Each row below is a small network's average activation on inputs in which a field has the value named, seen along a few directions.
Related values have similar rows: they may be neighbours, one step apart, or belong to one group.
(in the rows, 500 means zero)
Strong random noise was added to every row along 2 fixed directions; ignore it. To show where, here is one row again and again, with new noise each time:
[586 517 431 373 482 580 472 510 547 514 647 428 544]
[523 567 491 624 623 708 563 395 618 360 530 367 393]
[558 568 449 521 562 652 528 437 597 423 588 397 456]
[544 455 499 419 516 615 482 508 535 487 591 398 515]


V, 15 values:
v6: [561 575 476 245 462 463 485 448 421 648 645 619 641]
v8: [528 481 565 495 616 659 451 381 487 545 442 492 452]
v14: [533 327 561 499 434 563 541 580 559 473 285 411 487]
v7: [471 546 369 770 453 478 558 489 607 384 379 524 381]
v2: [603 479 307 406 269 321 524 643 564 613 566 503 559]
v11: [540 855 365 565 612 432 657 400 548 527 479 579 408]
v1: [304 348 614 820 610 519 470 421 489 357 363 470 381]
v3: [448 533 497 581 544 395 333 453 443 457 565 551 535]
v4: [418 461 454 630 424 388 459 569 525 405 545 488 446]
v5: [418 617 571 614 609 443 671 461 415 422 264 553 416]
v12: [443 463 574 478 472 247 578 680 403 569 394 638 556]
v9: [501 573 619 412 531 454 549 493 415 697 548 526 504]
v10: [514 458 553 631 511 723 597 434 646 357 413 430 405]
v13: [438 639 456 531 561 432 364 388 446 461 651 584 559]
v15: [697 665 321 310 384 556 424 466 551 532 664 578 613]
V is arranged as a line.
Going along V from v13 by way of its neighbour v3, in what order are v6, v2, v1, v12, v9 met?
Answer: v1, v2, v6, v9, v12
Which values are neighbours of v10? Give them in the order they are listed.
Answer: v14, v15
How many steps from neighbour to neighbour lead from v4 to v5, at the fewest?
Answer: 10

F, 15 values:
f3: [637 582 397 369 468 559 385 422 566 549 662 498 582]
f10: [533 546 505 463 578 661 452 402 509 496 568 459 475]
f14: [564 646 290 469 346 310 555 536 566 511 532 640 550]
f4: [496 515 447 351 360 251 528 641 395 578 519 599 611]
f12: [406  14 753 611 451 671 426 640 451 462 308 353 514]
f5: [531 490 621 281 556 541 636 543 438 592 473 487 547]
f2: [378 573 478 534 541 401 401 459 439 544 554 535 498]
f1: [345 411 616 494 550 337 420 564 335 484 448 518 509]
f13: [515 291 567 605 419 570 561 575 611 467 289 456 451]
f9: [609 763 439 470 551 644 650 391 540 520 576 542 433]
f6: [461 217 538 360 325 355 481 729 438 565 452 503 587]
f7: [501 491 447 359 448 310 284 498 349 561 658 619 637]
f11: [547 663 439 652 727 719 593 267 663 393 509 435 363]
f8: [563 896 293 585 488 300 575 488 538 525 600 570 487]
f15: [642 544 359 400 387 577 396 508 608 550 698 469 557]
F is arranged as a line.
Going along F from f7 by way of its neighbour f2, in what order are f14, f4, f1, f9, f8 met?
Answer: f1, f8, f4, f14, f9
Which values are neighbours of f3? Give them in the order they are listed.
Answer: f10, f15
Which values are neighbours of f13? Give them in the order they are listed.
Answer: f12, f6
